Each row below holds a small network's activations on one input, seen along a few directions.
In each table, some parts of the input vary, and every possible input appears once, in random order.
Descriptions start from the smaller parts, as in this example, which fits no table here: one of 3 separate values, together with either a single point or one of 11 places along a line or (one of 4 places along a line, together with one of 5 places around a ring).
Shared parts are said once, and a part with two or three values counts as separate values.

Other details of the inputs shift rows strongly along three fixed directions, in all tables alike. That doesn't count.
To show where, the next rows are all for the same input, with only those details redrawn:
[ 12  -1 -16   7 -11  13  -7   4  28  -4  16 -22   7  13]
[ -8  -1   5 -14  -5   2  -5  -8  -2 -13 -20  10  -6  -5]
[-16  -7  11 -26 -13  -5   4 -21  10  -4  -5  12 -16 -23]
[  0  -3 -22  -8 -13   0   2   6  33  26  29 -22   4 -11]
[  0   0 -24  -6  -6   0  -2  14  21  25  16 -19   8  -5]
[  8  -2 -16   2 -14   9  -3   1  32   2  22 -21   4   4]
[-12  -5  19 -20 -11   2  -1 -26   2 -26 -20  18 -17 -12]
[ 14   1 -15  11 -10  16  -9   4  25 -13  10 -20   8  18]

Rows:
row 1: [ 11   8  12  11  -2  18  -2  -5  -5 -30 -23   0 -11  27]
row 2: [ 16  -4  -1  19  -3   7  -8  -8  12 -20  19  -9   9   6]
row 3: [ 13   6   8  26  12  11  -3   4 -23 -27 -12   1   4  24]
row 4: [ -2   0  20   1  -4   0   8 -20  -8 -15  -7  15 -22  -9]
row 5: [  0  -3 -22  -8 -13   0   2   6  33  26  29 -22   4 -11]
row 6: [ 16  -2   2  12  -5   6   9   0  20   8  30 -15   5  18]
row 7: [  5  -5  -5   6 -10   1  -3 -12  19  -5  22  -6  -1 -11]
row 8: [ 18   3   3  12   1  10   5   6   5  -2  16 -17   4  20]
row 9: [-22 -10   8 -24   0 -16   5  -8  -7  13   3  17   3 -20]
row 10: [ -9  14 -21  -7  15 -12   6  31 -22  43 -14  -6  -5 -15]
row 11: [ -4  15 -10   6  21  -1  -6  31 -29  16 -43   7   7  26]
row 12: [ -4  -4 -20  -6 -11  -3   1   5  34  29  26 -14   7  -5]
row 13: [-12  -7  17 -16  -4  -5  -3 -18  -1 -13 -16  22  -5  -5]
row 14: [-10  -3  22  -5  -5  -7  10 -20  -4  -2  -7  21 -19  -6]
row 15: [-16  13 -19   1  20 -17   2  35 -24  51 -25   7   4  -3]
row 16: [ 10  -4  -3  18  -7   7  -9  -7  23 -15  13  -5   9  15]
row 17: [  6  -3   9  -1   2   4  -7  -4  -3 -20  -3   2   7   6]
row 18: [-4 -3  0  5  1 -9 13  3  0 23 21 -2  3 -3]
row 19: [ 12  -2   1   5  -6  14 -10  -6  13 -26   1  -7   4  15]
row 20: [-20 -11   7 -30  -5 -14   9 -11  -2  12  13   9  -3 -31]
row 21: [  8   2  20  10   5  12   3 -10 -23 -36 -13   5  -9  11]
row 22: [ -6  -7  29  -8  -5   0  12 -23  -7 -18  -1  17 -11   4]
row 23: [  7   6  -1   8   3  12 -14  -1 -11 -35 -29   4  -2   9]
row 24: [ -3  12 -12  -3  25 -14   5  35 -38  39 -14  -4   7 -10]
row 25: [-15  -7   2 -26  -9 -14   7 -13   4  16  11   6 -14 -42]
row 26: [-11  -1  15  -9 -11  -6  15 -23   2   0  -1  15 -29 -23]
row 27: [ 24   6  -5  31   7  10   0  10   2  -5  16 -18   8  21]
row 28: [ -2   6  -6  12  28 -10 -17  26 -34   4 -35  14  26  14]
row 29: [-17  -2  12 -29  -4 -13  17  -7  -6  27   0   9 -20 -26]
row 30: [-9 -2 -6 -1 -4 -6 -4 -3 10  7 -4  8  1 -6]
row 31: [ 11  -4  13  15  -4   1   9 -11  12  -3  21  -1  -2  11]
row 32: [  9   8   8   9   7   9   1   2 -19 -18 -19   1 -11  10]
row 33: [ -7   0 -10   9  17  -8 -11  18 -21   5 -13   7  22   7]
row 34: [ -2   5 -14  12  21  -5 -13  23 -32   1 -18   3  20   4]
row 35: [-10  -2   9  -6  -5  -3  -4 -19  -5 -19 -18  20 -14 -18]
row 36: [ 20   5  -8  22   0  14  -1  13  15   2  12 -19   9  35]
row 37: [ -3  -5  26 -11  -7   4  13 -22  -8 -20   3   9 -14  -2]
row 38: [ -5   5 -18  -8  19 -15  -5  28 -25  30  -6  -3  15 -20]
row 39: [ -3  -7  -9  -8  -6  -5   5  -2  10  11  33 -13   3 -24]
row 40: [ 10   0   6  13  10   7 -15   4  -9 -27 -17   5  19  29]
Q: Describe the family of inputs behind these rows.
A: one of 2 separate values, together with one of 4 places along a line, together with one of 5 places around a ring
Q: The inputs of row 27 and row 8 match in every part but the place on the ring of 5. If row 4 is changed in the same way as row 27 into row 8, which row does it become?
A: row 29
Q: The inputs of row 18 and row 21 match in every part but the place on the ring of 5. If row 16 is changed in the same way as row 18 into row 21, which row does it become?
A: row 25
Q: Change only the place on the line of 4 in row 18. List by row number the other rows that result.
A: row 14, row 15, row 31
Q: Change only the choice among 2 separate values in row 28. List by row number the other rows that result.
A: row 31
Q: Change only the place on the ring of 5 in row 34. List by row number the other rows that result.
A: row 9, row 20, row 33, row 39

Rows:
row 41: [ -3  -2  15  -8  -2  14 -15 -11 -10 -45 -39  16   1  26]
row 42: [  0   6 -11   6   2   4 -13   8   6  -8 -26   1   4   9]
row 43: [ 16  -2   9   7  -9  25 -14 -12  16 -50 -13  -5   6  35]
row 44: [  6  -8   9   2 -17   1  24 -14  28  22  53 -14 -16   0]
row 45: [ -3   8 -29  11  29 -14  -6  46 -26  40  -3  -9  37   6]
row 46: [ -8   5 -28  -5  18 -15 -13  32 -23  37  -7  -4  16 -19]
row 47: [ -7  -4   7  -2   6  -7 -12  -2 -15  -8 -15  19   6   4]
row 48: [  5  12  16  18  21   5  -2   8 -38 -19 -43  17   2  28]
row 49: [  3   8 -10   3   6  -4  12  18 -12  31  16 -16  -8  -7]
row 50: [  3  -6 -18  14   1  -3   2  12  14  19  39 -18  23   8]
row 51: [-15  -5  27 -26  -5 -19  29 -16  -6  29  12  15 -28 -35]
row 52: [  5  -7 -16 -15 -22   7   3  -5  44  10  37 -27   1 -11]
row 53: [ -7  10   2  -4  21 -16  12  25 -32  43 -11   5   0  -2]
row 54: [ -3  17 -22   8  26  -9   1  40 -40  35 -23  -5   6   0]
row 55: [ 31  -8   2  25 -18  22 -12 -21  39 -42  36 -20   4  19]
row 56: [ 19   0  -2  28  -8  15   8  -1  20  -3  29 -18   1  30]
row 57: [ 17  14   8  29  19  12  -5  15 -29 -23 -37   4   6  36]
row 58: [-10   7  -3   5   9   5 -20   7 -18 -22 -53  21   4  22]
row 59: [ 23   9 -38  34  -6  23 -20  20  29 -12   8 -33  14  29]
row 60: [-10   2  18 -19   1 -13  21  -8 -17  21   3  11 -25 -26]
row 61: [-14  -4   3 -32  -5  -7   0  -3   4   7 -12   6  -2 -19]
row 62: [ 19   3  -6  23 -12  24 -17 -10  27 -46 -10  -9  -1  26]
row 63: [-15  -6  35 -13 -14   4  -5 -45   4 -53 -40  39 -25  -4]
row 64: [-19 -13  31 -22 -10  -8  10 -41 -12 -31   1  26 -20 -36]
row 65: [ -9  -3 -10 -15   7 -20  -3  12  -2  38   8   2  10 -26]
row 66: [-15   3   4 -17   3 -18  20  -1 -13  34   2   9 -17 -30]
row 67: [ 20  -3 -23  26   3   5  -1  19  22  11  40 -33  30  13]
row 68: [-10  -6   8 -10   0 -10   6 -11  -6  -2   9   8   0 -24]
row 69: [ -2 -20  15 -16 -30  -8  11 -41  49   6  57  -1 -12 -31]
row 70: [-15  -5  10 -32 -12   2  -2 -19  -3 -20 -18  12 -16 -21]
Q: The inputs of row 43 and row 41 match in every part but one. If row 48 is changed in the same way as row 43 into row 41, which row does it become?
A: row 56
Q: Describe the family of inputs behind these rows.
A: one of 5 places along a line, together with either one of 2 separate values or one of 4 places along a line
Q: Change only the place on the line of 5 in row 58. List by row number the other rows that result.
A: row 42, row 59, row 62, row 63
Q: Change only the choice among 2 separate values in row 54. List by row number the other rows that result.
A: row 49
Q: Change only the place on the line of 4 in row 59. List by row number the other rows that result.
A: row 46, row 64, row 70
